A small network was shown many inputs. Here are its activations along a few directions, one row for each input.
In each table, some parts of the input vary, and every possible input appears once, in random order.
A made-up example of a description, with smaller parts first: one of 3 separate values, together with either a single point or one of 11 places around a ring or (one of 4 places along a line, together with one of 8 places around a ring).
Shared parts are said once, and a part with two or three values counts as separate values.
In the rows, 128 means zero.

Table:
row 1: [113 115 146 185 152 132 124 142 145 151 117 127 150 115 132 117 105 128
 172]
row 2: [107 109  44  60  87  95 146 103  78 135 175 130 186 128  37 169  51  90
  87]
row 3: [129 145 148 144  96 110 171 142 158 107 119 107 123 151 166 147 143  81
 121]
row 4: [129 112 141 132 138  90 137 120 169 138 123 112 131 112 170 115 123  98
 168]
row 5: [102 113  56  89 109 105 145  87  59 138 217 138 162 146  48 143  85  55
  73]
row 6: [116 143 144 173 131 166 116 143 111 104 134 139 120 142 108 127 171 120
  91]
row 7: [118 118 132 156 148 130 137 131 138 165 114 118 119 130 158 102 101 143
 181]
row 8: [121 146 130 144 127 164 129 132 105 120 130 130  89 158 134 112 167 136
  99]
row 9: [102 115  64 115  87  91 187 110  84 152 197 118 183 159  69 164  40  48
 106]
row 10: [125 108 112 103 150 133  99 123 132 147  91 129 121 100 128 108 113 188
 160]
row 11: [158 119 135  84 148 116  98 120 142 138 112 138 132  96 134 125 112 180
 157]
row 12: [136 103 121  80 139  93 100 113 163 119 100 123 133  80 140 119 133 143
 146]
row 13: [120 138 133 143 110 157 121 158 128 101  91 132 144 123  96 155 139 156
 107]
row 14: [113 147 154 197 109 152 158 165 135 119 113 121 143 154 128 148 126 110
 126]
row 15: [116 110 137 162 173 145  81 119 122 136 137 145 129 102 114  96 149 138
 137]
row 16: [159 152 141  95 104 136 133 144 130 107 109 132 123 135 129 158 134 164
 112]
row 17: [151 161 161 149 103 132 170 151 136 126 132 122 122 167 161 152 122 119
 132]
row 18: [120 106 126 132 153 135  86 134 139 132  94 138 152  84 102 123 117 173
 152]
row 19: [121 112 124 133 169 144  94 108 115 152 133 136  97 118 140  81 145 153
 145]
row 20: [136 136 127  91  97 113 135 135 152  89  96 117 124 118 136 152 156 126
 101]
row 21: [150 129 154 137 146 113 136 128 147 157 136 127 130 127 165 121 101 136
 178]
row 22: [132 107 132 109 159 103  96  97 146 124 143 131 110  98 152  93 166 109
 132]
row 23: [153 124 146 114 167 126  94 105 125 143 155 146 108 114 146  99 144 146
 142]
row 24: [126 141 118 114 107 154 134 147 121 116  87 123 113 139 122 140 136 171
 115]
row 25: [132 140 138 121 117 123 131 120 135  93 139 125 100 137 147 125 188  91
  86]
row 26: [154 157 152 125 125 145 129 129 114 111 152 140  99 154 140 131 166 129
  96]
row 27: [118 151 139 168 105 150 171 154 127 134 110 112 112 170 154 133 123 126
 134]
Q: What do these inputs look like to the network?
A: one of 3 separate values, together with either a single point or (one of 2 separate values, together with one of 4 places along a line)
Q: Changing only the choice among 3 separate values turns row 1 into row 18. The same change can be made to row 7. Which row results?
A: row 10
Q: Which other rows does row 26 become when the place on the line of 4 takes its other values? List them by row number.
A: row 6, row 8, row 25

Table:
row 28: [124 154 143 112 132 157  92 156 134  85  92 135 129 133 105 142 158 154
 121]
row 29: [127 147 149 140 123 148 149 147 127  89 123 125 101 124 117 133 205 117
 103]
row 30: [113 155 154 171  98 132 140 149 150 143  84 123 138 130 167 148 121 119
 143]
row 31: [125 102 115 159 133 124 103 144 166 158 107 117 145  95 125 107 104 152
 173]
row 32: [145 111 115 120 135 133  70 134 151 118 119 136 128  83 101 117 157 169
 121]
row 33: [ 96 129  72 126 105 146 142 111  52 147 190 140 141 169  66 126  98  95
  71]
row 34: [131 125  69  36  76  87 161 111 111 128 148 114 144 139 104 157  87 104
 105]
row 35: [111 116  77  82  85  67 176 123 139 133 131 104 175 124 101 168  56  77
 136]
row 36: [152 167 170 154 107 135 140 142 137 140 113 139 129 139 165 161 130 139
 135]
row 37: [150 126  95  64  90  74 174 116 121 131 162 113 168 132 100 182  64  96
 129]
row 38: [118 123 148 188 117 118 154 135 162 118 133 104 120 165 179 119 133  76
 127]
row 39: [104 143 143 150 129 148 124 169 149 126  81 117 144 144 130 133 103 136
 173]
row 40: [125 160 132 108 126 163 111 155 124 116  95 128 107 157 130 122 129 164
 141]
row 41: [127 123 130  89 168 114  91  96 121 150 158 145 103 106 155  64 135 121
 142]
row 42: [132 118  80  40  82  89 143 110 125  96 143 123 162 112  80 177 113  91
  86]
row 43: [115 100 141 149 131 130 145 145 148 127  72 118 151 109 140 123  92 167
 143]
row 44: [115 129  98 153 119 135 154 117  61 149 204 140 164 161  64 152  74  86
  95]
row 45: [136 172 142 129  96 146 127 136 125 134  97 134 101 142 166 136 148 145
 110]
row 46: [136 111 139 110 135 139 112 134 132  87  83 136 136  97 117 133 147 184
  90]
row 47: [ 96 123  84 129 111 148 123 109  67 115 185 148 157 143  40 147 123  83
  52]
row 48: [128 115 141  93 172 109  71  99 129 119 153 153 123  81 130  85 162 109
 124]
row 49: [123 106 105 106 165 130 100  91 112 153 119 128  91 118 140 107 145 161
 149]
row 50: [136 117 129 107 129 145 131 132 123 117  87 129 114 121 141 112 119 194
 110]
row 51: [145 120 157 116 179 103 104 101 132 155 173 149 133 102 153  87 117 114
 167]
row 52: [ 78 118  78 172 113 129 156 124  77 150 173 131 172 153  66 138  67  67
 104]
row 53: [143 132 149 149 120 126 121 124 147  81 140 122 103 155 152 127 188  91
  75]
row 54: [104  90 116 149 168 116 113 102 136 161 103 117 130 105 139 116 119 134
 183]
row 55: [143 149 165 161 130 144 182 153 130 126 144 123 108 144 142 138 159 120
 146]
row 56: [124  98 116 110 170 124  80  93 121 122 115 136 111  94 116 127 173 150
 131]
row 57: [104 137 148 178 121 140 182 160 143 128 115 107 117 134 144 125 150 101
 155]
row 58: [127 154 138 136 119 155 169 146 118 121 128 117  80 147 143 113 177 127
 121]
row 59: [162 114 133 142 140 128 103 136 153 155 137 132 135 104 122 120 111 172
 165]
row 60: [136 166 154 132 101 140 108 137 134 103  93 142 122 119 142 156 176 136
  91]
row 61: [142 139 137 145 116 132 141 123 137 113 145 113  83 178 178 108 160 102
  93]
row 62: [158 135 164 170 127 121 154 129 149 118 161 119 111 175 177 132 143  95
 118]
row 63: [145 118 105 116 129 139  89 131 142 148 123 128 106 107 125  97 129 180
 140]
row 64: [154 112 157 132 139 134 144 137 134 123 102 134 141 118 138 136 100 186
 135]
row 65: [141 102 133 132 176 119 113  95 123 159 134 132 119 114 137 130 127 154
 175]
row 66: [142 155 160 134 137 152 124 161 135 122 110 133 134 153 128 146 111 156
 165]
row 67: [108 108 139 133 171 100 105 107 144 157 143 134 144  93 155  73 109  94
 177]
Q: Changing only one part turns row 43 into row 64. The same change can be made to row 31. Which row results?
A: row 59
Q: What do these inputs look like to the network?
A: one of 4 places along a line, together with either one of 2 separate values or one of 8 places along a line
Q: Which other rows agree with row 41 in the place on the line of 4? List them by row number.
A: row 33, row 34, row 40, row 45, row 49, row 50, row 58, row 61, row 63
Q: Which other rows agree with row 53 in the place on the line of 4? List them by row number.
A: row 28, row 29, row 32, row 42, row 46, row 47, row 48, row 56, row 60

Table:
row 68: [135  95 102 105 156 115 103  95 100 157 163 146 151 105  94 119  84 148
 133]
row 69: [116 114 121 141 120 106 169 124 131 139 144 112 142 148 144 121  86  91
 136]
row 70: [158 138 197 157 147 151 107 176 205 124  13 117 105  97 204 121 151 232
 202]
row 71: [131 160 129 134  90 134 184 134 107 126 143 118 112 177 140 160 132  99
 105]
row 72: [134 110 100  46 133 101  91  96 118 105 131 142 143  85  93 137 136 136
  99]
row 73: [108 106 115 150 140 109 153 124 126 150 150 119 157 118 106 134  97  93
 163]
row 74: [149 136 210 181 204 165  64 128 169 123  98 142  50 107 216  52 237 175
 163]
row 75: [134 147 133 157  93 115 159 141 140 129 158 118 143 158 135 150 112  75
 119]
row 76: [131 102  77  69 136 117  92 105 116 138 143 132 126  99  88 111 120 153
 125]
row 77: [115 146 118 148  85 155 147 142 107  85 124 126 123 158 100 159 167 109
  49]
row 78: [126 171 138 130  91 159 160 161 104  94 134 130 126 173 106 157 141 113
  84]
row 79: [ 99 111  97 118 141 111 108 109 115 165 135 133 158 111 109 115  75 113
 158]
Q: What do these inputs look like to the network?
A: either one of 2 separate values or one of 10 places along a line
Q: Start at row 72 and move only the place on the line of 10, one step at a time. The first step leads to row 76. Which rows follow, in order?
A: row 68, row 79, row 73, row 69, row 75, row 71, row 78, row 77

Table:
row 80: [110  83 153 148 190 100 123 118 166 144  90 118 136  78 170  83 114 141
 199]
row 81: [131 124 142 198 123 150 196 144 116 137 169 113 115 183 137 126 115 107
 120]
row 82: [140  88 110 105 174 146  22 106 138 144 103 153 128  63 104  90 138 215
 142]
row 83: [133 137 148 156 131 117 139 125 163 159 124 110  89 151 217  84 124 111
 164]
row 84: [ 92 112  77 154  89  98 182 120 124 145 153 100 157 146  97 164  99  51
 129]
row 85: [115 170 158 150 149 180 100 127  88 114 122 150  83 149 136 117 207 138
  97]
row 86: [146 133 126 144 123 164 150 131  88  93 166 131  92 165 105 123 179 137
  55]
row 87: [146 140 135 100 130 133  91 110 140 117 122 130  66 142 183  83 188 141
 101]
row 88: [127  87 124 165 176 118  69 125 158 187 103 134 150  74 134  88  77 186
 204]
row 89: [106 147 143 182 104 125 157 153 139 118 165 123 164 167 124 133 101  40
 115]
row 90: [158 177 161 108  76 165 136 192 168  59  16 117 109 136 141 188 166 212
  99]
row 91: [131 111 106 122 104  81 169 100 106 158 168 125 187 145 115 173  34  85
 125]
row 92: [122  83 141  88 189 124  75 102 145 102  90 137 111  68 138  85 176 170
 136]
row 93: [117 156 130 128 101 138 111 141 111  75 165 142 138 146  92 131 164  71
  49]
row 94: [174 135 165  96 167 127  83 120 150 115 141 146  95  96 144 118 198 159
 148]
row 95: [142 165 179 162  66 149 186 207 186 110  20  98 143 147 176 183 113 185
 163]
row 96: [113 120  50  14 109 117 121 106  75 132 158 140 156 112  38 140  74 134
 104]
row 97: [102 162 172 206 148 165 148 141 113 157 122 136 104 162 168 117 143 106
 163]
row 98: [103 112  60  73 113  93 162 125  95 170 160 116 182 138  71 143  13 106
 172]
row 99: [162 133 180 154 166 109 131 133 171 158 141 125 118 105 175 116 135 128
 212]
row 100: [141 120  91  65 102  99 128  85  83 118 166 152 162 121  85 170  97 114
  57]
row 101: [104 120  65  98  86 116 138 108  97 106 151 120 130 121  65 162 161  80
  61]
Q: What do these inputs look like to the network?
A: one of 2 separate values, together with either a single point or one of 10 places along a line
Q: Changing only the choice among 2 separate values turns row 95 into row 90. The same change can be made to row 99. Which row results?
A: row 94
